A small network was shown many inputs. Here are its activations along a few directions, one row for each input.
Each table varies a few parts of the input and shows all the possible inputs, shuffled.
A made-up example of a description, with smaller parts first: ring(8) and (point or (values(2) and line(4)) or ring(11)).
Shared parts are said once, and a part with two or three values counts as separate values.
(in the rows, 128 means zero)

Other details of the inputs shift rows strongly along two fixed directions, in all tables alike. That doesn't count.

A family of inputs:
r1: [122 132 130 129 130 178 131  90 117 161 161 117 118 124]
r2: [129 104 121 137 130  69 107 170 140 117  99 135 146 147]
r3: [120 123 128 126 132 122 116 131 132 111 128 128 130 140]
r4: [122 106 134 125 136  59 117 174 138 122 105 137 139 148]
r5: [134 161 148 150 143 226 171  72 108 153 164  93  96  85]
r6: [105 133  93  91 113 103 156 144 105  66  73 152 105  75]
r7: [133 132 119 120 141 130 126 145 122 115 118 140 136 108]
r8: [139 117 172 168 138 167 118  96 140 213 186  99 128 167]
r9: [118 112 139 128 126 125 105 117 130 169 155 130 139 160]
r10: [110 132 105  97 117  89 164 161 105  78  64 146 108  66]
r11: [131 105 125 132 139  59 117 179 135 116 114 151 150 152]
r12: [127 109 135 135 126 119 109 128 135 149 152 138 136 162]
r13: [119 136 116 108 125 159 133 114 108 114 134 135 122  99]
r14: [137 148 135 136 145 169 155 111 118 124 134 122 114 100]
r15: [162 146 146 157 111 167 108  83 161 190 176  82 143 183]
r16: [126 109 117 126 127  87  95 148 143 100 104 144 149 157]
r17: [115 101 129 130 112  67  92 144 143 135 112 144 146 167]
r18: [144 106 153 163 140 119  91 143 150 165 161 124 155 178]
r19: [132 126 145 162 122 174 102  76 139 167 163 100 131 153]
r20: [129 133 106 119 123  98 131 155 122  79  77 147 128  90]
r21: [133 115 144 153 146 117 114 138 144 154 142 110 133 161]
r22: [135 146 130 141 136 174 144 104 123 124 119 108 112  97]
r23: [131 121 127 123 129 127 117 130 130 117 134 148 134 138]
r24: [137 115 137 161 129 119 105 125 141 159 133 112 138 151]
r25: [144 184 124 114 108 228 187  63 119 139 144  79  91  82]
r26: [147 161 134 124 122 173 152 101 145 147 157  90 121 142]
r27: [133 102 137 145 144  64  88 180 153 120 119 133 161 175]
r28: [130 143 142 141 140 197 135  77 129 143 157 101 109 129]
r29: [128 113 143 136 136 119 113 135 130 171 146 123 141 147]
r30: [139 158 106  91 112 137 151 135 129 117 132 131 136 109]
r31: [128 121 141 148 122 120 119 120 132 158 125 115 127 132]
r32: [146 131 113 102 115  54 125 184 150  99 117 149 165 168]
r33: [ 98 137 105  80 118  95 164 149 100  71  78 154  98  76]
r34: [132 108 146 150 135 117  93 125 145 148 161 129 154 186]
r35: [130 131 127 128 132 140 152 133 115 131 128 134 112  99]
r36: [115 142 116 116 119 161 146 105 112  98 111 123 107  88]
r37: [ 98 134 102  85 108  99 159 142 102  74  71 152 102  74]
r38: [114 129 138 121 125 133 143 110 116 140 139 132 114 128]
r39: [137 130 127 127 137 126 133 147 127 112 119 146 129 112]
r40: [125 150 124 132 129 175 158 108 111 111 111 108 102  72]
r41: [117 135 121 117 128 143 154 112 110 117 131 136 109 108]
r42: [122 134 124 115 122 155 140 116 113 112 134 140 114 104]
r43: [123 119 127 143 118 129 110 107 135 144 133 122 128 145]
r44: [129 124 125 130 138 132 128 137 121 146 136 127 131 120]
r45: [142 111 146 173 131 120  83 126 151 163 144 108 154 171]
r46: [152 137 131 123 112 116 121 142 156 148 156 128 153 172]
r47: [123 141 105 100 139  99 154 167 115  59  74 149 116  76]
r48: [117 106 118 118 131  71 109 160 137 107 112 145 138 158]
r49: [126 131 115 125 118 133 121 114 126 103 109 136 125 114]
r50: [110 144 127 103 115 165 169 101  98 127 129 137  89  80]
r51: [131 103 121 121 134  84  80 158 141 119 129 155 166 172]
r52: [134 117 137 140 138 126 107 121 141 133 149 135 145 167]
r53: [131 122 126 130 138 121 113 150 126 130 131 133 145 125]
r54: [120 148 134 118 132 157 181 111  99 128 124 123  93  72]
Description of these inputs: line(6) and (point or (values(2) and line(4))).
- The inputs of r8 and r29 match in every part but the line(6) part. If r50 is changed in the same way as r8 into r29, which row does it become? => r9
- The inputs of r16 and r28 match in every part but the line(6) part. If r37 is changed in the same way as r16 into r28, which row does it become? => r33
- Which other rows agree with r31 in the line(6) part? List them by row number. => r15, r17, r19, r20, r24, r43, r45, r49
- Which other rows does r11 become when the line(6) part takes its other values? List them by row number. => r2, r21, r24, r35, r44
- Which other rows agree with r11 in the line(6) part? List them by row number. => r5, r14, r32, r34, r38, r41, r52, r54

A family of inputs:
r55: [153 138 141 139 127 129 124 131 154 157 154 107 146 167]
r56: [129 166 126 104 111 195 178  81 112 144 154 112  96  94]
r57: [107 118 128 124 131 131 133 120 109 126 120 140 111 107]
r58: [116 110 148 149 136 146 111 102 125 166 153 121 124 146]
r59: [124 181  90  78 106 156 204 123  97  60  76 126  85  26]
r60: [134 124 105  91 118  64 117 180 138  93 119 167 159 153]
r61: [126 102 119 129 138  50 106 188 133  97  86 154 148 133]
r62: [136 113 150 166 146 134 108 124 139 162 144 109 136 152]
r63: [132 105 137 152 142  87 102 158 140 133 118 131 146 151]
r64: [148 151 126 138 123 176 123  97 144 125 142 102 133 137]
r65: [117 103 149 152 137 130 103 113 130 164 152 124 130 159]
r66: [111 130 142 138 133 183 142  82 107 155 148 115  99 104]
r67: [128 140 129 122 109 157 135  92 132 153 150 111 121 141]
r68: [ 99 126 108  97 125 112 156 140  93  82  86 158 101  67]
r69: [130 113 136 148 141 104 114 149 133 130 117 128 138 135]
r70: [136 115 152 167 145 141 107 121 139 165 146 107 135 149]
r71: [127 119  98  98 108  74  99 156 140  76 101 162 153 152]
r72: [151 150 119 114 130 132 141 147 138 114 135 128 142 129]
- The inputs of r69 and r58 match in every part but one. If r59 is changed in the same way as r69 into r58, which row does it become? => r67
- What do these inputs look like to the network? => values(2) and (line(4) or line(5))
- Which other rows does r64 become when the values(2) part takes its other values? List them by row number. => r71
- Which other rows does r62 become when the line(5) part takes its other values? List them by row number. => r61, r63, r69, r70
